Look-ups in named tables: a row name and a column name give one cell, copied from the table.

Table lofe
|  | pebire | kuz | vilesi | dak | sanap | dubeb | bute | kulubod | duz |
|---|---|---|---|---|---|---|---|---|---|
| supupug | 142 | 158 | 149 | 163 | 136 | 147 | 132 | 122 | 135 |
| disin | 128 | 152 | 117 | 111 | 157 | 174 | 148 | 180 | 152 |
| bepel | 123 | 158 | 94 | 57 | 200 | 187 | 136 | 184 | 177 |
| kep | 166 | 129 | 186 | 213 | 107 | 99 | 155 | 97 | 117 |
| mem | 137 | 138 | 161 | 166 | 125 | 138 | 156 | 125 | 126 |
| nepo | 119 | 164 | 101 | 48 | 204 | 227 | 143 | 192 | 187 |
| mep | 162 | 135 | 151 | 167 | 136 | 133 | 141 | 124 | 140 |
| lisisa | 130 | 156 | 123 | 71 | 189 | 202 | 134 | 182 | 167 |
| gugo | 134 | 146 | 121 | 124 | 149 | 171 | 130 | 168 | 158 |

duz of gugo is 158
dak of mem is 166
vilesi of mep is 151
kulubod of bepel is 184
kuz of kep is 129
dak of bepel is 57
duz of disin is 152
dak of supupug is 163
kulubod of mep is 124
pebire of mem is 137
sanap of lisisa is 189
bute of kep is 155
Row with the largest dubeb: nepo

depifum =
	pem	ledinod	gona	rumikep	noto	sib	luzuvuv	bupeli	rap
nik	-33487	19226	8529	86420	15769	-8346	-81325	-8750	16127
zino	15225	-21416	-15568	-21244	13260	9182	16716	16191	-22920
zabefa	-2723	-5828	-9713	8286	4266	2015	-6973	2621	-5236
golek	26416	-30455	-16037	-51576	-11955	-4132	29189	-15030	-24906

What is the bupeli of zabefa in depifum? 2621
What is the gona of zabefa in depifum? -9713
What is the pem of nik in depifum? -33487
What is the rap of golek in depifum? -24906
What is the sib of zino in depifum? 9182
What is the pem of zabefa in depifum? -2723
What is the ledinod of zabefa in depifum? -5828
What is the bupeli of nik in depifum? -8750
What is the pem of zino in depifum? 15225
What is the luzuvuv of zino in depifum? 16716
What is the noto of golek in depifum? -11955
What is the rap of zino in depifum? -22920
What is the gona of zino in depifum? -15568

bavatu =
         kogase  muv  dokub  supeb
varubo      0.4  0.4    0.8    0.3
fak         0.6  0.6    0.1    0.5
rir         0.6  0.6    0.1    0.5
kamitab     0.5  0.5    0.2    0.6
lak         0.6  0.7    0.2    0.4

dokub of kamitab = 0.2
kogase of kamitab = 0.5
dokub of fak = 0.1
dokub of lak = 0.2
muv of kamitab = 0.5
supeb of rir = 0.5
kogase of varubo = 0.4
muv of lak = 0.7
muv of fak = 0.6
supeb of fak = 0.5
kogase of fak = 0.6
dokub of varubo = 0.8
Which row has the largest dokub? varubo

rozat
       gen  simuke
furo   129      35
kubel   85     186
pitem   76     136
zet     95     143
pulib  137      36
mit    122      59
fip     86     110
refo    70     189
zule    23     168
fepe   151     121
tef     91     124
gok     57     206

simuke of gok = 206
gen of mit = 122
simuke of pitem = 136
gen of zet = 95
simuke of mit = 59
simuke of refo = 189
simuke of kubel = 186
gen of tef = 91
gen of kubel = 85
simuke of zet = 143
simuke of pulib = 36
gen of gok = 57
gen of zule = 23
simuke of tef = 124
simuke of fepe = 121
simuke of fip = 110
gen of refo = 70
gen of pitem = 76
simuke of zule = 168

vipavab:
         zeliv  nofu  rezu  dezu
bivufo    -0.5   0.2   0.1   0.0
piz       -0.6   0.2  -0.3  -0.2
temozom   -0.1  -0.7   0.1  -0.4
sus       -0.4   0.5   0.1   0.4
mazuduk   -0.5   0.1  -0.2  -0.2
ramerev    0.1  -0.1  -0.1  -0.4
pidefab   -0.1  -0.5   0.4  -0.6
bet        0.1  -0.2   0.2   0.0
dugudab   -0.3   0.1   0.3  -0.7
dod        0.1   0.3  -0.3  -0.4
gir       -0.3  -0.3  -0.2  -0.1
nudal      0.2  -0.2   0.1  -0.3

What is the rezu of sus in vipavab?
0.1
What is the rezu of bet in vipavab?
0.2
What is the dezu of temozom in vipavab?
-0.4
What is the dezu of pidefab in vipavab?
-0.6
What is the nofu of dod in vipavab?
0.3
What is the rezu of bivufo in vipavab?
0.1
What is the zeliv of piz in vipavab?
-0.6
What is the zeliv of sus in vipavab?
-0.4
What is the rezu of mazuduk in vipavab?
-0.2
What is the nofu of pidefab in vipavab?
-0.5
What is the zeliv of nudal in vipavab?
0.2
What is the dezu of gir in vipavab?
-0.1
What is the dezu of nudal in vipavab?
-0.3
What is the rezu of pidefab in vipavab?
0.4
What is the rezu of dod in vipavab?
-0.3
What is the nofu of bet in vipavab?
-0.2
What is the nofu of nudal in vipavab?
-0.2
What is the rezu of piz in vipavab?
-0.3

Table sem
	niseru	birifu	biz	rud	ponik
repa	82.4	-36.2	-15.5	-30.5	58.7
dedo	-51.2	50.6	46.9	67.5	-56.9
nodut	72.7	-42.9	-10.7	-29.3	66.9
gomud	68.0	-29.9	-26.0	-39.9	72.2
gazega	-9.3	16.6	10.0	14.6	4.9
zet	11.1	41.0	38.9	16.5	0.6
mikag	37.9	19.6	31.0	-11.7	22.9
zulel	12.9	30.1	5.0	15.8	6.1
tet	-25.4	11.8	10.5	5.8	-39.3
puzok	-18.5	19.1	3.0	3.6	-36.5

What is the rud of tet in sem?
5.8
What is the biz of dedo in sem?
46.9
What is the birifu of gomud in sem?
-29.9
What is the ponik of dedo in sem?
-56.9
What is the niseru of mikag in sem?
37.9
What is the ponik of gazega in sem?
4.9
What is the ponik of zet in sem?
0.6

mim =
	gikeres	bog
nelik	165	374
tugutut	-317	-353
kobudi	15	-370
tum	451	342
pab	702	108
saf	203	374
rom	-718	-249
natan	-536	-91
zud	372	-523
donos	283	-267

What is the gikeres of kobudi in mim?
15
What is the gikeres of donos in mim?
283
What is the gikeres of saf in mim?
203
What is the gikeres of rom in mim?
-718
What is the bog of rom in mim?
-249
What is the bog of kobudi in mim?
-370
What is the gikeres of pab in mim?
702
What is the bog of donos in mim?
-267
What is the bog of natan in mim?
-91
What is the bog of nelik in mim?
374

pul =
        novud  zibuz  kuf  kesafi  dapu  giri
sas       190     65   74     164   176   162
pegi       81    160  188     199    63    88
pege       59    164   87     225   192   208
boda       98    178  212     179   102    90
fifane    101    190  216     155    80    99
zakis      68    167  209     197    75    76
taso      191     91  103     187   147   177
borob     198     65  140     201   159   159
desa      163    226  229     123    93   119
pudog      69    200   84     205   200   204

fifane, kesafi -> 155
desa, zibuz -> 226
fifane, kuf -> 216
pege, zibuz -> 164
fifane, dapu -> 80
pudog, dapu -> 200
pegi, dapu -> 63
taso, dapu -> 147
pege, novud -> 59
sas, novud -> 190
zakis, dapu -> 75
pege, kuf -> 87
boda, dapu -> 102
fifane, zibuz -> 190
pudog, novud -> 69
sas, kuf -> 74
zakis, kuf -> 209

Table molaru
cols = tebe, buzonel, gat, bopa, kabasal, zezafi, naf
fas: [56, 21, 54, 71, 28, 71, 50]
kelela: [56, 22, 58, 71, 30, 66, 38]
bevafev: [56, 48, 40, 39, 69, 46, 24]
gik: [56, 52, 25, 39, 65, 32, 69]
lonon: [56, 49, 32, 47, 64, 52, 25]
sed: [56, 38, 69, 38, 58, 25, 68]
talale: [56, 53, 19, 57, 47, 48, 68]
zoz: [56, 17, 40, 64, 24, 63, 78]
givu: [56, 26, 66, 68, 37, 47, 25]
numuku: [56, 44, 53, 30, 70, 36, 34]
vatolu: [56, 51, 25, 57, 54, 59, 30]
nomu: [56, 16, 37, 62, 25, 54, 72]

What is the bopa of kelela in molaru? 71
What is the buzonel of bevafev in molaru? 48
What is the buzonel of nomu in molaru? 16
What is the kabasal of bevafev in molaru? 69
What is the gat of lonon in molaru? 32
What is the naf of vatolu in molaru? 30
What is the buzonel of talale in molaru? 53
What is the tebe of sed in molaru? 56
What is the naf of fas in molaru? 50
What is the naf of talale in molaru? 68

